A small network was shown many inputs. Here are its activations along a few directions, one row for each input.
Each table varies a few parts of the input and shows all the possible inputs, shuffled.
Descriptions start from the smaller parts, as in this example, which fits no table here: line(6) and (point or line(11) or (values(2) and ring(8))).
Shared parts are said once, and a part with two or three values counts as separate values.

Other details of the inputs shift rows strongly along three fixed directions, in all tables alike. That doesn't count.

A family of inputs:
x1: [ -44 -101  100    8    8  -83    3   61  -12   23    0  -36]
x2: [-24  24   1 -37  44 -44  46  14  43 -36 -56 -26]
x3: [ 33  24 -25  43  -6 -11 -45 -19  45 -44  19  -3]
x4: [ 63  29 -13  14   5  20  13  29  -1 -29  14  11]
x5: [ 11  29 -17 -43   2  17 -12 -22  -3  -3  34  24]
x6: [ -3 -22 -64   8 -56  88 -47  -8   4  72  14  13]
x7: [-45  11 -28  -9 -28  66 -63 -45 -40  42  10  40]
x8: [-27 -28 -52 -20 -12  63 -33 -47 -59  52  30  14]
x9: [-76 -57 121  13  -4 -79 -25  64   2  39 -18 -12]
x10: [ 55  29   1  19 -12  -1  26 -24  -5 -37  16  10]
x11: [-103  -15  -26  -63    0   31   11  -17    8   53  -62   -1]
x12: [-28  18   0 -33  45 -44  47  14  50 -39 -57 -20]
x13: [ 38  39  -5 -31  20 -10   3 -10  15 -41  36  16]
x14: [ 61  31 -11  15   7  22  15  29  -1 -27  17   9]
x15: [ -5 -35 -36  31  32 -56  28  10  59 -48 -49 -68]
x16: [ 27 -54 118  22 -48 -44 -14  28 -23  36  71  20]
x17: [ 39  50   6  26  24 -19 -21 -10   7 -61  21  16]
x18: [ 35  24 -25   1  -9  45   0  18 -21  14  16  17]
x19: [ 25 -59 102  14 -36 -16 -31  78 -24  55  68  24]
x20: [ 15 -12 -32   0  10  26 -11 -30 -34  -9  34   0]
x21: [-32 -22 -29  24 -26 -10  33 -14  52  12 -70 -39]
x22: [ 50  37   2 -25  20 -18   6  -6  22 -60  35  15]
x23: [  8  11 -15  -4 -36  45   1 -45 -35  37  14  22]
x24: [ 45   5 -21   8  27 -11   4 -14 -23 -39  36 -10]
x25: [-49 -29 -30  -5  39 -15  33  -5  -1  -4 -58 -36]
x26: [ 63  34 -11  14   9  16  14  32  -3 -24  19   9]
x27: [-115   -5  -21  -13    0   31  -15  -19   -9   48  -80   -2]
x28: [  0  19  -7   7  34 -19  59  54  26 -18 -75 -32]
x29: [ 26  23 -12   6 -24  26  13 -36 -22   6  17  18]
x30: [-90 -44 -46 -26  15  27  12 -22 -30  56 -65 -28]
x31: [ 66  41   5  21  -4 -14  33 -17  -3 -42  21   4]
x32: [-21  -4 -24 -10  18 -49  25  10  91 -36 -52 -41]
x33: [ 54  31   3  20  -9   1  28 -24  -4 -35  19   8]
x34: [ -8 -38 116  16 -27 -42 -71  36 -30  38  69  24]
x35: [-45  19 -28 -11 -24  62 -62 -43 -44  49  13  38]
Each input here is: values(5) and (point or line(6)).
Q: Changing only the values(5) part turns x35 into x31. The same change can be made to x27. Which row results?
A: x33
Q: Which other rows does x29 become when the values(5) part takes its other values? List them by row number.
A: x8, x9, x13, x26
Q: Which other rows does x19 become when the values(5) part takes its other values? List them by row number.
A: x12, x16, x17, x25

A family of inputs:
x36: [ 13  52 -42  -1   2  30 -23 -41   3 -22  14  22]
x37: [-30 -30   9  16  -8 -21   6   2  10  17 -31 -17]
x38: [-21  -7  -9  -2  21   0  22  12  -8   1 -32 -12]
x39: [ 40  47 -52   8  -5  53   8 -16 -12 -17   4  19]
x40: [ -1 -30  15 -10 -17  13 -28   5 -29  44  43  14]
x41: [  7 -25  31  -2 -44  22 -32  20 -22  56  46  22]
x42: [ 72 -16  84  31  -5 -66  -1  63  34 -41  51  -6]
x43: [-38  13   4 -20  18 -22  26   7  20   3 -52 -10]
x44: [-46 -26  20  -2   0 -24 -12   4   1  12 -17 -16]
x45: [-25  17 -31  15  17 -11  31  14  41 -18 -83 -30]
x46: [-33 -13  11 -19  12 -18  13   5  -1  10 -27 -19]
x47: [  1 -25  13  -1 -26  12  -7  -6 -21  38  28   4]
x48: [-25 -17  -8   7   8  -4 -11   3   4  10 -12 -12]
x49: [ 17  44 -44 -16   1  34 -12 -38   7 -23  14  27]
x50: [ 24   0 -31   2 -17  32  -8 -33  -6   1  26  11]
x51: [ 35  27 -45   8  -4  42  12 -35 -24 -14  14  14]
x52: [-18 -21  58 -14 -24   9 -33   9 -32  48  37  32]
x53: [  83   28   26   18   35  -65   16   15   30 -102   41  -11]
x54: [-29  -3   3 -11  20  -7  21   1 -10  -4 -36 -12]
x55: [-26 -18 -12  -7  16  -7  12   8  17   0 -28 -18]
Q: Changing only one part turns x55 into x53. The same change can be made to x40. Which row results?
A: x46
Q: What is each input in this table made of?
A: line(4) and line(5)
Q: Which other rows does x51 become when the line(5) part takes its other values? List them by row number.
A: x38, x39, x52, x54

A family of inputs:
x56: [ 68  10  31  23   2 -32  20  35   8 -30  29  -6]
x57: [-59 -25   2 -20  -5  12   2 -11 -30  52 -27  -4]
x58: [-32 -26  -6 -10 -20  22 -21 -26 -36  42  15   9]
x59: [ -4  14  30   6   2 -30   7  19  15  -6 -18  -4]
x60: [-30  28 -60  -1  32  17  70   7  23 -14 -97 -24]
x61: [ 20   1 -29  18   6   1  26  -1  24 -12 -24 -20]
x62: [ 16  32 -27  18  11  -3  -9  -9  22 -34 -11  -6]
x63: [ 13  14 -20 -16  -2  13 -15 -18   1  -7  29  11]
x64: [ 18  22  -9 -26   5  20 -10 -11 -10  -7  20  21]
x65: [ 17  14 -32  13  28  -9   5 -18  -1 -39  -3 -15]
x66: [-40  12  -3  -1  53 -40  65  15  17 -34 -82 -34]
x67: [ -1 -14   0 -11  -5   5 -38  -2  -2  13  34   7]
x68: [ 47   0  29   6  12 -43  -7  18  23 -53  42  -2]
x69: [-40  15 -57 -27   7  55  10 -44 -34  22 -41   9]
x70: [  3   9  26  -3 -19  13 -22   1 -14  15  17  26]
x71: [-68 -99 111   4 -31 -54  10  82   1  79 -25 -29]
x72: [-30 -28 -10 -22 -18  24 -34 -22  -4  44  18  13]
x73: [  3   2 -24   9  23 -15  17 -23   7 -28 -16 -17]
x74: [-34  -8   0  -3 -35  28 -33 -16 -12  45   8  18]
x75: [ 16  15 -16  13 -13  14 -24 -26  11  -4  16  14]
x76: [ 12  35  -4   4  -4  23 -11 -10  -6  -4  15  27]
x77: [ 31   6 -25  11 -17  25   3  -6  -6   4  19   3]
x78: [ 40  -6  82   2  17 -62   1  50  12 -32  52   8]
x79: [ 31  -4 -27  15 -16  29  -3  -7  -2  -3  18   3]
x80: [ 16  23 -15 -22   1  14 -11 -13  -6  -3  25  16]
x81: [ 36  12 -15   0 -12  32   7   2 -16   3  11  15]
x82: [-44 -40 -16   2 -18  23  -6  12  -5  56 -32 -16]
x83: [ 12  15 -16  11 -16  18 -25 -20   5 -13  16  15]
x84: [-25 -39  55  -1  -4 -29  -2  17 -20  21  10 -10]
x85: [  0  -5  13 -22  -9  11 -22  -3  -9  13  33  13]
x86: [-42 -10 -13   7  41 -46  53   7  28 -41 -82 -46]
x87: [ 48  24  45  22   2 -37  -4  20  17 -45  31   2]
Q: What is each input in this table made of?
A: values(4) and line(8)
Q: Changing only the line(8) part turns x73 into x86. The same change can be made to x61. Which row results?
A: x79
Q: Which other rows does x63 become when the values(4) part takes its other values? List them by row number.
A: x58, x74, x77
Q: Which other rows does x80 become when the line(8) part takes its other values? List them by row number.
A: x63, x64, x67, x68, x72, x78, x85
Q: Which other rows does x59 become when the line(8) part takes its other values? List them by row number.
A: x62, x70, x74, x75, x76, x83, x87

A family of inputs:
x88: [18 -7  1  2  1 -7  5  4  2 -6 11 -6]
x89: [ 13  -3   5  -5   6 -10   4   1  -2  -8  12   0]
x90: [ 8 12 11 -5  5 -6 -3  9 -1 -9  8  6]
x91: [-33 -14  -9  -6   9  -6  10   9  11  11 -34 -16]
x92: [16 -6  2  0  3 -7  5  3  1 -6 12 -4]
x93: [14 -3  4 -3  6 -9  4  1  0 -7 13 -2]
x94: [  4   4   8   4   4 -13  -9  -6   2 -13  10  -1]
x95: [-36  -4   2  -5   9  -4  21   5  -4   9 -40  -9]
x96: [-30  -8  -2   7  -5  -4  10   7  12  14 -42 -14]
x97: [-40  -7  -2 -14  10  -8   8  -1  12   3 -33 -11]
x98: [19  2  6  3 -3 -1  9 10  2 -2  8 -2]
x99: [19 -8 -1  3 -2 -6  5  5  2 -6 11 -7]
x100: [  9  10  12  -3   0  -6  -3   4   7 -10   7   7]
x101: [-38  -9  -4   0   6 -10   6  -3  10   9 -33 -14]
x102: [-29 -19  -7   3   7  -5  18   2   1  10 -37 -19]
x103: [18 -1  6 15 -4  0  8  8 -6 -6  5 -3]
x104: [17  0  8 13 -2 -1  8  7 -6 -6  5 -2]
x105: [15  2  9 12  0 -2  8  6 -7 -7  6  0]
x106: [15  3  7  7 -6 -2 -1  8 11 -6  6  2]
x107: [  3   6  10   2   4 -13 -10  -7   1 -14  11  -1]
x108: [-37 -11  -6  -8   7  -7   9   2  15   8 -33 -12]
x109: [11  8 11 -1 -1 -6 -2  5  7 -9  6  8]
x110: [ 27  73 -97  -7  26  52  20 -43   9 -43 -27   7]
x111: [11  9 10 11 -3 -7 -4  1  5 -6  5  3]
x112: [-33 -14  -3  -4  12  -9  17  -1  -3   7 -37 -14]
x113: [12  6  9  4 -2 -4 -1  6 10 -7  7  5]
x114: [  7   0   5  -1   3 -10  -6  -1   8 -12  12   2]
x115: [-12 -21   3 -20 -21  28 -28 -16 -29  41  33  19]
x116: [-35 -12  -2  -7  13  -8  17  -2  -4   6 -36 -14]
x117: [10 11 10 -3  5 -5 -2 10  1 -8  8  6]
x118: [ 12   5  11   6   3  -6   7   4 -10  -9   6   5]
x119: [ 10   1   8 -10   8 -10   3  -1  -4 -11  13   0]
x120: [  9  -2   3   3   2  -9  -4   1  10 -10  12   0]
x121: [  6   2   7  -3   4 -10  -6  -2   7 -13  13   1]
x122: [  9   0   4  -2   8  -9  -6   4   2 -10  12   0]
x123: [18  2  4  7 -3  0  0 15  6 -5  5 -1]
x124: [-37  -8  -6 -14  14  -7   9   5   8   7 -34 -13]
x125: [-29  -8  -5  -3   3   0  14  16  12  15 -40 -13]
x126: [16  1  5  8 -8 -1 -1  9 11 -7  5  1]
x127: [-33  -6   0   0   8  -3  22   6  -2  11 -40 -10]
x128: [-31 -18 -11  -3   4  -5  10  12  12  11 -36 -19]
x129: [14  5  8  5 -4 -3 -1  7 10 -7  6  4]
x130: [ 10  -2   2  14  -3 -11  -7  -2   6 -10   9  -5]
x131: [ 17 -10   1  13   0  -6   3   2  -6  -9   8  -7]
x132: [ -9 -26  -1  -3 -24  32 -28 -17 -34  41  30  16]
x133: [  7   1   4  11   1 -12  -7  -4   5 -10  10  -2]
x134: [-36  -2   2   1   2  -6   9   3   9  14 -40  -9]
x135: [-10 -14   2   1 -35  34 -35 -14 -22  45  23  20]
x136: [13  3 10 10  2 -3  8  5 -8 -6  7  2]
x137: [-18 -17   1  -6 -26  25 -39 -21 -24  38  29  19]
x138: [11  9  9 -1  3 -5 -2 11  2 -7  7  6]
x139: [17  3  7  2 -1 -3  9  9  1 -3  8  0]
x140: [-37   1   4  -4   4  -8   8   1   7  10 -40  -8]
x141: [ 13  -6  -1   7  -5  -7  -4   4  12 -10  10  -4]
x142: [-14 -22  -3  -9 -29  31 -35 -15 -16  40  32  19]
x143: [16  5  8  0  0 -4  9  9  0 -3  9  2]
x144: [14 -5 -1  5  2 -6 -4  8  6 -8 11 -4]
x145: [-10 -13   4 -17 -27  33 -23  -8 -30  46  29  25]
x146: [15  5  6  4  1 -2 -1 13  5 -5  7  2]
x147: [ 25  71 -93  -6  21  50  19 -48  14 -43 -27   9]
x148: [  8   8  14   2   4  -6   6   3 -12 -11   7   5]
x149: [ 11  -4   0  15  -6 -10  -7  -1   7 -10   9  -6]
x150: [11 -1  2  2  6 -8 -4  6  4 -8 12 -2]
x151: [  6  14  14   3   0 -10  -6  -1   0 -11   5   5]
x152: [ 9 10 11  7 -2 -9 -5  0  2 -8  4  5]
x153: [13  7  7  3  2 -3  0 12  4 -5  7  3]
x154: [-12 -24  -5  -7 -31  32 -35 -14 -16  40  31  18]
x155: [15 -4  3 -1  5 -8  5  2  1 -6 13 -3]
x156: [  7  11  13  -5   1  -7  -3   4   5 -11   7   8]
x157: [21  0  5  5 -5 -1  9 11  2 -3  7 -4]
x158: [15  6  8 -2  2 -4  9  8 -1 -4  9  3]
x159: [12  8 11 -6  2 -6  8  7 -3 -6  9  5]
x160: [-60 -31 -12 -10 -26  29 -25 -18 -16  60 -14   4]
x161: [ 11  -4   6   7   8  -8   3  -2  -8 -10  10  -2]
x162: [12  7  9 13 -4 -7 -4  2  5 -6  4  2]
x163: [11 10 11 -8  3 -7  7  6 -5 -8 10  5]
x164: [  8  -1  10   0   9 -10   1  -4 -12 -14  10   0]
x165: [  6   3   7  -7  10  -9  -7   3   0 -13  13   0]
x166: [   2   38 -102  -12   -1   84   -7  -70  -28    6   -5   19]
x167: [-35 -11  -8  -9  13  -6  10   7  10  10 -34 -14]
Q: What is each input in this table made of?
A: values(2) and line(5) and line(8)
Q: Changing only the values(2) part turns x137 into x152. The same change can be made to x160. Which row results?
A: x162
Q: Changing only the values(2) part turns x141 into x126. The same change can be made to x166. Which row results?
A: x136
Q: Changing only the values(2) part turns x91 into x146. The same change can be made to x99. Which row results?
A: x157
Q: Which other rows does x117 become when the values(2) part takes its other values? List them by row number.
A: x124
Q: Which other rows does x90 become when the line(5) part takes its other values? List them by row number.
A: x148, x151, x156, x163
Q: Which other rows does x121 become when the line(5) part takes its other values? List them by row number.
A: x94, x115, x116, x124

A family of inputs:
x168: [ 57   3  -4  35  -6 -17  11  19  33 -41  14 -17]
x169: [-49 -39  43 -42  -6 -14  -3  23 -15  46   2   5]
x170: [-51 -28  -2 -18   4 -15 -12  -2  26  15 -20 -11]
x171: [ 34 -20  16  38   6 -45  25  27  17 -26  -9 -37]
x172: [-22 -21   6  -7  -9   9  35  28  -1  38 -35  -8]
x173: [ 16  -6 -43   5 -13  55   6 -23 -36  24   2   9]
x174: [ 35 -23  32 -16 -12   9 -45 -13 -51   7  99  30]
x175: [ 13  24  49  12  12 -44   5  34  30 -32 -13  -4]
x176: [  9  69 -84   0  20  59  14 -65 -30 -36 -22  17]
x177: [-26 -32 -15 -19 -17  32 -50 -41 -33  45  47  14]
x178: [ 42  24  17  24 -16  -5 -38 -16   7 -27  48  25]
x179: [-29  37 -52  16  24  -2  22 -38  10 -27 -63 -15]
x180: [-46 -15   6 -34   9  -9  -5  17  20  23 -23  -3]
x181: [ 41  44  33   6  15 -24  19  11   2 -44  10   8]
x182: [-25 -18  -3   1 -13  10  16  37  20  34 -36 -13]
Q: Changing only one part turns x175 into x180. The same change can be made to x176. Which row results?
A: x174
Q: What is each input in this table made of?
A: values(3) and ring(5)
